A small network was shown many inputs. Here are its activations along a few directions, one row for each input.
In each table, some parts of the input vary, and every possible input appears once, in random order.
A made-up example of a description, with smaller parts first: values(2) and (point or ring(11) or (line(4) and ring(8))).
Shared parts are said once, and a part with two or three values counts as separate values.
(in the rows, 100 means zero)

Other details of the inputs vary at random and push rows far along two fixed directions, the same in every table; ignore that.

A family of inputs:
x1: [ 98, 118, 127,  94,  77, 169,  61, 128, 111,  70, 128,  57, 130,  97]
x2: [ 81, 115,  91,  95,  96,  76,  92,  80,  96,  67,  85, 139, 100, 114]
x3: [139, 106,  82, 117, 112,  95, 130,  86,  88, 102, 106,  92,  94,  86]
x4: [ 69,  99, 136,  86, 118, 149,  52, 155, 123,  94, 123,  56, 115,  89]
x5: [100,  89,  86,  92,  81,  62,  77,  52,  93,  62, 117, 156,  90, 140]
x6: [ 87,  80, 116, 110,  70,  90,  89, 107, 103, 102,  99,  95, 101, 108]
x7: [126,  82,  70, 106, 165,  91, 146,  78, 110, 150,  75,  68,  77,  68]
x8: [137, 113,  72, 108, 132, 142, 126, 119, 102, 120, 116,  57, 106,  69]
x9: [128,  85,  91, 108, 116,  83, 104,  87,  96, 103, 120, 102,  87, 103]
x10: [111,  75,  68,  98, 100,  42, 131,  75,  96, 122,  80, 125,  62,  96]
x11: [ 97, 105,  88,  98,  99,  94, 110,  49, 107,  86,  65, 110, 103, 101]
x12: [ 76,  91,  89,  91, 106,  40,  85,  65,  94,  72,  93, 162,  82, 128]
x13: [ 95,  75,  82, 100,  87,  79,  92,  92, 110, 104,  96, 107,  87,  99]
x14: [104,  94, 103, 115, 145,  63, 132, 108,  85, 125,  92, 103,  78,  93]
x15: [123, 112,  78, 102, 157,  79, 160, 116,  85, 140,  73,  83,  74,  57]
x16: [128, 118,  85, 104, 118, 133, 122, 112,  94, 116, 116,  83, 103,  94]
x17: [ 90,  97,  87, 103,  52,  52, 111,  61,  86,  83,  74, 153,  87, 127]
x18: [136,  84,  73, 135, 118,  79, 161, 106,  88, 151,  80,  73,  80,  64]
x19: [ 79,  96, 108,  97,  43,  80,  90,  82,  90,  77,  80, 131, 100, 119]
x20: [100,  94, 103, 115, 134,  67, 114, 103,  92, 110,  98, 115,  90, 102]
x21: [ 90,  89, 105, 100, 121,  64,  90,  94, 100,  92, 101, 122,  85, 105]
x22: [ 80,  82,  98, 104,  58,  75,  77,  82, 105,  80,  96, 135, 105, 130]
x23: [ 75, 111,  94, 103,  89,  59,  92,  67,  82,  63,  87, 163,  98, 135]
x24: [121,  88,  79, 116, 156,  92, 149,  79, 106, 146,  77,  80,  89,  80]
x25: [ 97, 110, 102, 106, 116,  77, 119,  99,  87,  98,  84, 101,  86,  87]
x26: [ 87, 109, 110, 113, 106,  89,  97, 100,  90,  85,  96, 117, 104, 108]
x27: [109,  71,  96, 107, 107,  93, 113, 120, 107, 134,  96,  62,  81,  72]
x28: [125, 111,  92, 104, 104,  97, 125,  89,  77, 103, 104, 108,  92, 103]
x29: [ 99,  97,  83, 105,  78, 118, 100, 110, 112, 100,  89,  79, 108,  81]
x30: [ 74, 114, 123,  84, 128, 165,  66, 165, 127, 107, 121,  63, 132,  95]
x31: [101, 122, 106,  79,  60,  58, 109,  30,  84,  90,  76, 150,  99, 115]
x32: [126, 104,  81, 117, 157, 133, 149,  99, 107, 151,  74,  46, 101,  63]
x33: [144,  86,  50, 134, 137,  75, 181, 104,  84, 167,  75,  73,  70,  58]
x34: [147, 106,  85, 104, 153,  75, 176,  87,  86, 189,  88,  80,  80,  63]
x35: [ 60, 104, 114,  71,  93,  91,  54,  99, 113,  64, 106, 138, 103, 127]
x36: [ 98, 114, 126, 106,  76, 167,  56, 123, 108,  69, 136,  75, 137, 113]
x37: [ 76,  98, 115,  78, 116,  89,  79, 113, 103,  91,  98, 112,  91, 101]
x38: [136, 115,  89,  97, 125, 138, 129, 124,  96, 123, 109,  56, 100,  65]
x39: [ 70,  91, 111,  89,  50,  95,  66,  96, 112,  77, 100, 128, 112, 130]
x40: [104,  97,  91,  97,  85, 109, 119, 115, 104, 115,  79,  75,  97,  69]
x41: [108, 110, 110,  91, 118, 177,  78, 149, 120, 111, 142,  56, 129,  97]
x42: [ 94,  99, 119,  76,  87, 130,  57, 111, 108,  77, 129,  95, 110, 113]
x43: [ 88,  92, 114, 113,  58, 103,  94, 105,  97,  95,  90,  90, 103, 101]
x44: [111, 129, 122,  86, 108, 167, 105, 126, 107, 148, 107,  43, 129,  69]
x45: [102, 107, 118,  72, 100, 115,  89,  90, 111, 128, 107,  85, 108,  91]
x46: [123,  98,  97, 100, 116,  92, 117,  98,  86, 111, 113, 107,  91, 107]
x47: [ 82, 125, 104,  83, 111, 131,  87, 128, 114,  89,  96,  90, 116,  90]
x48: [ 99, 102, 132, 101,  98, 162,  63, 140, 111,  93, 141,  56, 128, 107]
x49: [ 99,  89,  92, 111,  60,  52, 120,  67,  87,  89,  71, 121,  81,  98]
x50: [126, 119,  80,  94, 110, 125, 119, 101,  99, 102, 110,  88, 101,  88]
x51: [ 66, 118, 141,  99,  97, 157,  59, 149, 109,  82, 114,  66, 129, 101]
x52: [130,  93,  74, 115, 127,  82, 126,  85,  88, 114, 116, 114,  92, 109]
x53: [ 98,  89, 114,  94,  76,  76,  70,  72,  92,  65, 120, 128,  90, 132]
x54: [ 74, 102, 117,  89, 105,  67,  89,  96,  90,  83,  91, 140,  97, 123]
x55: [ 76,  86, 131, 105,  62, 145,  49, 138, 128,  89, 119,  70, 134, 104]
x56: [ 79,  82, 107,  95,  52,  50,  90,  72,  92,  80,  82, 150,  91, 129]
x57: [ 87, 102, 110,  74,  76, 123,  49,  95, 114,  62, 132, 118, 112, 131]
x58: [ 79, 119,  99,  94,  98,  78,  98,  88,  89,  78,  87, 144,  99, 125]
x59: [ 65,  83, 121,  75,  51, 108,  49, 108, 118,  73, 101, 106, 108, 113]
x60: [ 86, 119, 122,  98, 118, 170,  70, 160, 124,  96, 113,  43, 132,  71]
x61: [131,  88,  87, 122, 113,  56, 126,  68,  80, 102, 111, 130,  84, 118]
x62: [ 74, 110, 112,  83,  52, 159,  60, 132, 129,  78, 101,  71, 131,  93]
x63: [ 80, 112, 104,  96,  90,  47, 107,  70,  73,  74,  75, 161,  85, 127]
x64: [105, 109,  86, 108,  71,  73,  95,  50,  78,  59, 107, 158,  99, 143]
x65: [143, 103,  85, 126, 125,  84, 153,  89,  70, 126, 103,  90,  76,  89]
x66: [134,  89,  76, 125, 120, 111, 149, 126, 106, 149,  85,  43,  91,  42]
x67: [ 76,  79, 125,  94,  64, 142,  40, 134, 134,  85, 119,  66, 123,  97]
x68: [ 61, 104, 114,  93,  94,  93,  59,  99, 106,  64, 108, 139, 117, 136]
Each input here is: line(4) and (values(2) or (values(3) and ring(5))).
Changing only the line(4) part turns x8 into x64. The same change can be made to x11. Which row results? -> x32
Changing only the line(4) part turns x45 into x34. The same change can be made to x67. Which row results? -> x55
Change only the values(2) part in x31. List by row number the other rows that result. -> x11
Change only the values(2) part in x7. List by row number the other rows that result. -> x45
Change only the ring(5) part in x42. List by row number the other rows that result. -> x5, x9, x53, x57
Change only the values(3) part in x42. List by row number the other rows that result. -> x37, x59

A family of inputs:
x69: [115, 119, 113, 103, 142, 128,  91, 109, 100, 115, 129,  79, 111,  99]
x70: [130, 119, 112,  85, 154, 152,  99, 147,  98, 111, 146,  58, 109,  78]
x71: [ 64, 106, 113,  81, 112, 168,  28, 133, 145,  51, 124,  76, 137, 105]
x72: [123,  96,  85, 102,  94, 130, 104, 113, 116, 118, 121,  74, 109,  90]
x73: [157, 113,  83, 100, 182,  96, 156, 114,  71, 141, 125,  73,  67,  70]
x74: [ 96,  84, 111,  93,  85,  90, 106,  93, 107, 120,  82,  92,  93,  90]
x75: [ 73,  99, 111, 104,  58,  45, 101,  66,  90,  68,  71, 151,  87, 126]
x76: [ 90, 123, 106,  84,  85, 153,  86, 109, 108,  97,  94,  70, 124,  86]
x77: [134, 118,  76, 112, 123, 136, 136, 126, 104, 133, 107,  59, 108,  69]
x78: [102,  95,  93, 107, 155,  44, 136,  73,  79, 122,  88, 138,  78, 115]
x79: [104, 111, 105, 111,  85, 145,  85, 130, 104,  88, 113,  77, 126,  90]
x80: [ 91, 120, 105,  98,  61, 115,  89,  82, 100,  67, 102, 121, 118, 130]
x81: [ 98,  98,  77,  96, 153,  32, 129, 105,  83, 117,  90, 152,  66, 106]
x82: [140, 116,  95, 114, 171, 113, 127, 118,  99, 145, 123,  70, 102,  75]
x83: [ 80, 103, 122,  71,  59, 170,  42, 120, 133,  85, 117,  68, 142,  99]
x84: [102,  84, 107, 110,  65, 109,  82,  92,  98,  83, 111, 109, 108, 120]
x85: [ 80, 119, 111,  83,  55,  98,  85,  60,  95,  64,  76, 137, 116, 127]
x86: [ 59, 114, 131,  81,  45, 114,  55,  95, 113,  62,  86, 117, 126, 110]
x87: [ 93,  93, 120,  87,  99, 167,  78, 149, 130, 136, 106,  25, 117,  59]
x88: [ 90, 103,  90,  91, 159,  85, 110, 137,  93, 124, 102, 107,  79,  95]
x89: [104, 100,  97, 102, 176, 118, 117, 136, 106, 144, 114,  68, 106,  75]
x90: [ 90, 105, 108,  98, 161, 132,  94, 135, 107, 130, 118,  65, 110,  86]
x91: [ 68,  78, 123,  94,  46,  72,  68,  83, 110,  73,  93, 128,  98, 127]
x92: [ 70, 104, 112,  83, 130,  88,  83, 128,  99,  93, 102, 132,  95, 123]
x93: [132,  80,  81, 119, 103, 101, 119, 107,  96, 122, 111,  85,  94,  84]
x94: [103,  99,  94, 110, 107,  87, 127, 120, 102, 121,  84,  82,  91,  70]
x95: [113,  92,  85, 125, 104,  48, 146,  83,  76, 106,  71, 119,  77,  99]
x96: [ 91,  86, 116,  97,  99, 158,  75, 162, 132, 130, 115,  22, 111,  64]
x97: [125,  71,  75, 122, 116,  66, 137, 102,  89, 134,  92,  80,  70,  79]
x98: [ 62,  84, 128,  87,  38,  99,  41, 105, 124,  65, 108, 111, 115, 118]
x99: [ 63, 104, 116,  97,  50,  76,  74,  84,  98,  61,  85, 131,  99, 118]
x100: [112,  69,  81, 117,  84,  32, 119,  73,  87, 100,  88, 130,  75, 106]
x101: [112, 106,  99, 119,  96, 121, 115, 110,  88,  99,  99,  90, 108,  96]
x102: [119,  92,  58, 109, 170,  76, 133,  85, 101, 110,  87,  99,  69,  81]
x103: [113,  79,  85, 100,  95,  43, 133,  70,  95, 129,  73, 118,  74,  83]
x104: [ 91, 109, 104, 109,  61, 110,  79,  88,  88,  62, 103, 118, 111, 119]
x105: [120,  90,  66, 110, 172,  77, 139,  88, 103, 111,  82, 101,  75,  87]
x106: [131,  89,  62, 109,  94,  60, 139,  58,  87, 117,  99, 121,  71, 106]
x107: [ 84, 119, 105,  82,  62, 111,  81,  78, 102,  71,  86, 119, 123, 109]
x108: [ 72, 101, 110, 107,  52,  80,  72,  85,  89,  52,  91, 130, 103, 125]
x109: [ 87,  72, 104, 110,  55,  44,  89,  65,  89,  70,  89, 144,  87, 136]
x110: [154,  89,  64, 118, 137, 104, 166, 104,  99, 162, 103,  63,  80,  73]
x111: [ 84,  96,  98, 111,  58,  45,  94,  70,  83,  58,  83, 152,  94, 124]
x112: [ 82, 128, 115,  89,  62, 181,  53, 127, 119,  70, 124,  71, 140, 110]
x113: [ 96, 118, 131,  77,  92,  88,  71,  74,  79,  45, 129, 148, 101, 148]
x114: [112,  81,  87, 114,  70,  73, 101,  69,  84,  88, 104, 128,  85, 117]
x115: [ 90, 112, 108,  96,  99, 124, 106, 116, 105, 119,  82,  66, 104,  70]
x116: [105,  93,  85,  87,  72,  72, 104,  52,  95,  99,  84, 126,  88, 110]
x117: [ 97, 102,  98, 103,  87,  43, 138,  58,  81, 106,  55, 137,  79, 101]
x118: [123, 113, 112, 109, 148, 103, 115,  96,  93, 121, 117,  96, 103, 106]
x119: [ 77, 103, 130,  72,  60, 175,  46, 118, 131,  86, 112,  66, 141, 106]
What do these inputs look like to the network? -> values(3) and (point or line(4) or (values(2) and ring(6)))
Changing only the values(3) part turns x119 into x83. The same change can be made to x101. Which row results? -> x79
Change only the ring(6) part in x101. List by row number the other rows that result. -> x75, x80, x85, x95, x117
Change only the values(3) part in x103. List by row number the other rows that result. -> x74, x87
Change only the line(4) part in x89. List by row number the other rows that result. -> x70, x81, x82
